A small network was trained on made-up records. Each row is its average activation on records with the value named, seen along a few directions.
Values that are neighbours, or in one group, have similar rows; names and order tell nothing.
Random noise pushes rows far along 5 fixed directions. That doesn't count. These rows show it; they differ only by the noise:
[-201  348  -37 -183   96   48  145   17  -50 -226    0  100   57  -13
   16]
[ 148   70   -6   38 -135   56  527 -205  190   55  -12  -29  133  -12
  301]
[ -70  -84  218 -210  441  349  227 -214   35 -277   55 -104 -232  185
 -303]
[ 100   66   81 -135   67   70  502  -98   28 -131  -69  124  126  203
  379]
[ 119  159 -160  153  -20   14  144  -37    4   15 -180  -92  170  -71
  -98]
[ 122 -138  -33  -49    6 -124   -4  -13  -70  -21 -109   82   52   47
  153]
[-605  704 -187 -349 -225 -215 -160  141  -36 -220  242  266   40 -385
  141]


ZAPU, 10 values:
fino: [-157  -51  131  -17   71   -4 -268  176  -87  103   86   58  -63   91
 -107]
bage: [ -41   13   87 -164 -192 -177  -45  -52  -29   32  214  202  -89 -121
  337]
dimu: [ 249   95  -24   95  304  226  371 -137  -80 -192 -301  -90  209  251
  -76]
gade: [  56 -151  111 -122  252  168  -73  -76  -77  -80  -18   19 -237  119
 -119]
dun: [-246   62  101 -326 -155  -48   73   65  205 -168  319  191 -114  249
  507]
gof: [ 156   46  -78  165   96   82  -35  201   57  -53 -203 -189  147  329
  -89]
baz: [ 112  -17  -67  -73 -202 -188   67    6   63   54   15  129  130 -152
  327]
moba: [ -13 -379  177  157    6   -8 -178   84  -80  141  100  -47  -99   72
 -118]
mumi: [-92 -52 216 -57  59 119 111  55 -73  33  75  66 -89  68  54]
timen: [ 125  276 -168  412 -253  -44  221  219  -62  273 -221   36  374  -40
  138]
The values of ZAPU form 3 separate groups.
Which other values are in the same group as baz? Give them in the order they are listed.
> bage, dimu, gade
Which other values are in the same group as dun? Give them in the order they are listed.
> gof

SAN, 16 values:
rirob: [ 185 -367   30   41  212   72 -181   82   55  -34  -91 -131 -120  330
 -135]
zimir: [ 142  -73  -41  257  230  231   34   63   92   18 -235 -270   73  318
 -367]
vure: [-330  646 -123  110 -155   39  -24  313 -151  -21  -21   57  233 -109
 -141]
mizab: [-126  -58  174 -341   90   14  115 -187   -3 -109  174  193 -214 -161
  243]
sok: [-483  365   -3 -468  204 -220 -370  167 -481 -399  116  375 -193 -211
 -158]
mazaf: [ 171  -54 -194  129 -185  -32  -73 -173  309  137   56 -230   52 -195
  -76]
pobe: [ -62 -214  330 -350  264   91   65  147  -61 -213   -8  111 -125  579
  234]
zumi: [-228  470 -217 -139  193   23 -181   27  -54 -294  -33  -74   70  -96
 -237]
solug: [-115  178  192   -4 -126   35  348  187 -116    5   53  305  137  108
  454]
givil: [  43 -503   39  114  -44 -256 -787  236 -220  305  -10   44 -194 -116
 -316]
kanas: [-375  618  -55 -300  442  290 -125   26  -41 -515   52  -55  -74   69
 -493]
posan: [-212 -233  210 -331  372  -22 -263  318 -320 -358  -20  230 -136  583
   79]
leva: [ -19  168  -57  -31  294  148  100  -83 -231 -149 -165  -55   27 -118
 -374]
vapu: [  69 -364  338   35  -13   51  328   22  -72   71   76  275   21  262
  477]
pap: [ 269 -380  152   45  284  251  133 -399  109   65  -10 -239 -235  -40
 -396]
naka: [ 150  -72 -102  -62    6  -90  -40 -100   34 -136  -80   30    1    1
  107]
The values of SAN form 4 separate groups.
Which other values are in the same group as solug? Give them in the order they are listed.
> vure, givil, vapu
Which other values are in the same group as pobe? Give them in the order they are listed.
> rirob, zimir, posan
Which other values are in the same group as sok? Give them in the order they are listed.
> mizab, leva, pap

NADOB, 17 values:
fonek: [ -79  -27  132   30   61   74  -44  168 -131  -47  -48   91   19  203
    9]
mesi: [  23  222 -195  101  -86 -240 -193  170 -287  100 -189  168  190 -172
  -36]
kub: [-104 -158  137   33    3  -72 -119  101 -137   83   56   91  -98  -52
  -11]
netad: [-107  539    7  -84   91  107  268   25 -182 -145  -23  110  118  -81
  -63]
vuvef: [-201  169   60  106  -13  119  -60   77  -40   48   97  -20  -60  -83
 -281]
safit: [ 120  120 -192  148 -315 -128  150   53  214   79  -37 -107  253  -62
  410]
teb: [  11 -101  -95  -88 -213 -225 -167  -95  161   29  128  -46  -96  -51
  224]
kug: [-255  -93  140  -37  -61  160   22  -60  244  136  231  -89 -183  -42
 -100]
vires: [-495   80  224 -291  198   89 -170   -4 -195 -186  271   67 -307 -114
 -342]
kegud: [ 141  -79  -47    4  271   79  -15 -127  -69  -54 -176  -36  -49  -15
 -303]
bedu: [  -3 -252   29 -286   -7  -74  -76 -160   41 -120  184   93 -126  -43
  337]
neba: [   0 -485   16 -259  271 -172 -781   15 -133 -220  116   10 -392   49
 -310]
bilu: [ 414 -153   16  127  173  123  328 -134 -175   -3 -310  -22  126  140
   17]
foto: [ -75  -45  104   87  -28  225   79 -158  367  192  262 -244 -132  -43
 -219]
fof: [ -41  291 -129   59 -169   36   47  123  149  -23  -13 -164  160   -8
    3]
sot: [ -76  133  -65  -17  225  172   -8 -194   46 -175  -37 -108  -82 -140
 -423]
giv: [  -3  -12 -113   73 -109 -136 -157  198   93   59  -86   25   64   73
   41]
The values of NADOB form a ring.
Going along NADOB from foto by way of its neighbour kug, in what order are kub, safit, vires, kegud, neba met?
> kub, vires, kegud, neba, safit
List every value one step from netad, in the order listed.
> mesi, bilu
How many steps from neighbour to neighbour lead from bedu to giv, at the fewest?
> 5
